[[-5.53  3.19  4.12  5.02  5.60]
 [ 5.60  5.31  1.66 -2.01 -0.32]
 [ 2.40 -5.62  5.41  3.15 -5.40]] → 5.02

[[-5.44 -1.70  0.46 -2.12  2.05 -4.95  5.82]
 [ 2.18 -4.00 -5.20 -2.25 -6.23  2.09  6.01]
 [-6.19  6.07  3.46  0.68 -6.03 -6.36  1.71]] → -2.12

[[-2.80 -0.45  3.92 -5.15]
 [-4.58 -0.13  3.34 -1.33]
 [-0.75  4.10  4.76 -5.16]] → -5.15

[ 0.79 -2.85 -5.18 -2.88 -1.58] → -2.88

[[ 6.31  0.61 -2.75 -2.75]
 [ 1.50  3.90  0.69 -4.06]
 [ 3.90  1.99  0.38 -0.74]] → -2.75

[ 2.56 -4.50  2.41 -4.94  2.83] → -4.94
---
[-3.30  0.15  0.01  4.63 -0.70 -2.01  1.88] >> 4.63, 4.63

[[ 0.52 -2.33 -0.64 -2.23 -6.12]
 [ 0.29  1.47  2.68  2.97  4.37]
 [ 0.14 -2.39 -1.20 -5.94 -5.20]] >> 2.68, 4.37

[ 5.41  0.52 -0.31 -0.92 -1.35  2.77  1.63] >> -0.92, 5.41

[ 5.11 -2.97  1.59 -4.64  1.06 -2.48 -1.16] >> -4.64, 5.11

[ 5.39  4.34  3.06 -5.16  6.03 -3.54 -2.54] >> -5.16, 6.03

[-5.34 -4.07  1.65  0.40  4.60 -0.46  2.91] >> 0.40, 4.60

[ 4.06 -4.35 -2.63 -5.54 -3.66 -0.75  1.17] >> -5.54, 4.06

[-2.82  5.29  3.61 -2.31 -4.38  4.34 -5.15] >> -2.31, 5.29

[-4.70 -2.03 -6.22 -3.00 -0.50] >> -6.22, -0.50

[ 1.73  5.76 -4.64 -2.89 -1.75  5.40  2.45] >> -2.89, 5.76
---
-0.17   1.16   1.10  -1.53
-0.71  -1.88  -1.49  -0.12
 5.03   4.38   1.35   0.43
Out: 1.10

-0.67   1.83  -0.19   0.10  -4.62 Out: 0.10

-0.68  -4.99  -4.25   1.91   0.60 Out: 1.91

-2.21  -1.77  -3.41  -3.14  -0.68
-3.36  -4.86  -3.99  -4.26   5.88
-3.96  -5.14  -4.91  -4.80   5.26
Out: -3.14

-1.65   2.06   3.65   4.24   5.06 Out: 4.24

 4.21   1.97  -4.79   1.99   4.02
-1.89   5.18   2.63   4.75   1.64
-4.57   2.35  -3.65  -4.20   3.89
Out: 1.99
---
[[-4.83  1.37  1.84 -3.10  0.11 -2.86  3.77]
 [ 0.99 -0.64 -3.88 -1.84  5.54  0.83 -2.05]
 [-4.08  3.82 -2.31 -0.35  0.78 -2.71 -4.46]] result: -1.84, 5.54

[[-2.14  6.14 -0.62  3.34 -2.02]
 [ 2.20 -4.65 -3.56  0.33 -0.41]
 [ 4.79 -5.64 -6.25 -0.81 -4.42]] result: -3.56, 6.14

[-2.19  4.74  1.94  0.03  3.97  1.10 -1.46] result: 0.03, 4.74

[[-2.15  1.43  0.91  1.81 -1.15  2.03 -3.89]
 [-1.77 -3.29  0.62 -3.22 -2.19  2.94  5.47]
 [-1.63  2.96 -1.01 -1.05  2.61  1.73  1.62]] result: -3.22, 5.47

[[-0.14 -1.96  1.46  4.62  1.59 -2.89 -0.18]
 [ 2.64 -4.00  4.37  1.19  2.58 -2.30  3.25]
 [-2.30 -4.49 -4.55 -5.19 -1.55  1.66  1.38]] result: 1.19, 4.62

[-0.21 -0.04 -0.39  6.19  0.04  0.66 -1.07] result: 6.19, 6.19

[[ 1.58 -2.38  0.76 -2.38  0.69]
 [ 3.01  1.11  5.03 -4.38  0.65]
 [-0.88  0.17 -3.80  4.01  1.96]] result: 5.03, 5.03
---
 2.26   5.96   6.25  -0.51  -4.45  -1.11 ==> 2.26, -1.11

-0.65  -0.61   2.73   4.14  -1.44  -0.54  -0.81
-5.04   0.90   1.82   3.98   0.00  -1.97  -1.42
 1.02  -5.23  -2.93   2.02   2.13   4.45   2.54
==> -0.65, 2.54

-0.52   1.38  -1.49   2.64   0.67  -0.04
-0.45   0.32   0.37  -2.43  -2.12  -2.46
 3.06  -3.74  -5.89   0.37  -2.50   3.53
==> -0.52, 3.53

-4.88   1.10   0.55  -0.23  -2.04   2.26   1.32 ==> -4.88, 1.32

-1.17   0.44   4.70   0.27   4.34   4.63 ==> -1.17, 4.63

 2.01  -1.82  -5.75  -0.91  -0.27 ==> 2.01, -0.27

 2.02  -4.97  -3.10   4.48  -0.42   4.71  -3.05
-1.26   2.43  -1.90   2.32  -4.24   5.18   0.82
==> 2.02, 0.82
---
47.9	138.6	-73.0	71.2	187.5	2.5	-94.0
61.4	-156.1	-152.8	100.8	-98.8	10.2	79.6
| 10.2

1.726	1.369	0.369	0.086
-0.145	-1.246	0.534	-0.603
| 0.534

-76.324	202.708	-0.543	-126.104	84.544	-96.017	-98.069
-115.898	193.516	-13.008	-59.504	60.975	-23.644	-85.015
| -23.644

139.9	-52.8	-65.9	89.0	-20.4	-45.6	-92.8
59.8	-67.2	-93.2	20.8	-100.1	-116.8	-97.2
| -116.8

-22.26	16.38	7.91	-10.35	12.70	5.19
0.85	8.85	9.67	3.76	3.21	2.31
| 3.21

-10.994	-0.499	-15.791	-5.120
8.602	-0.908	15.326	2.458
| 15.326

0.066	0.084	-0.087	0.074	-0.116	0.226
0.013	0.191	0.009	-0.013	-0.122	0.205
| -0.122

-6.1	-7.3	-6.7	-6.7	-6.1	-5.4
20.5	2.8	-19.5	-12.3	-10.9	-4.0
| -10.9
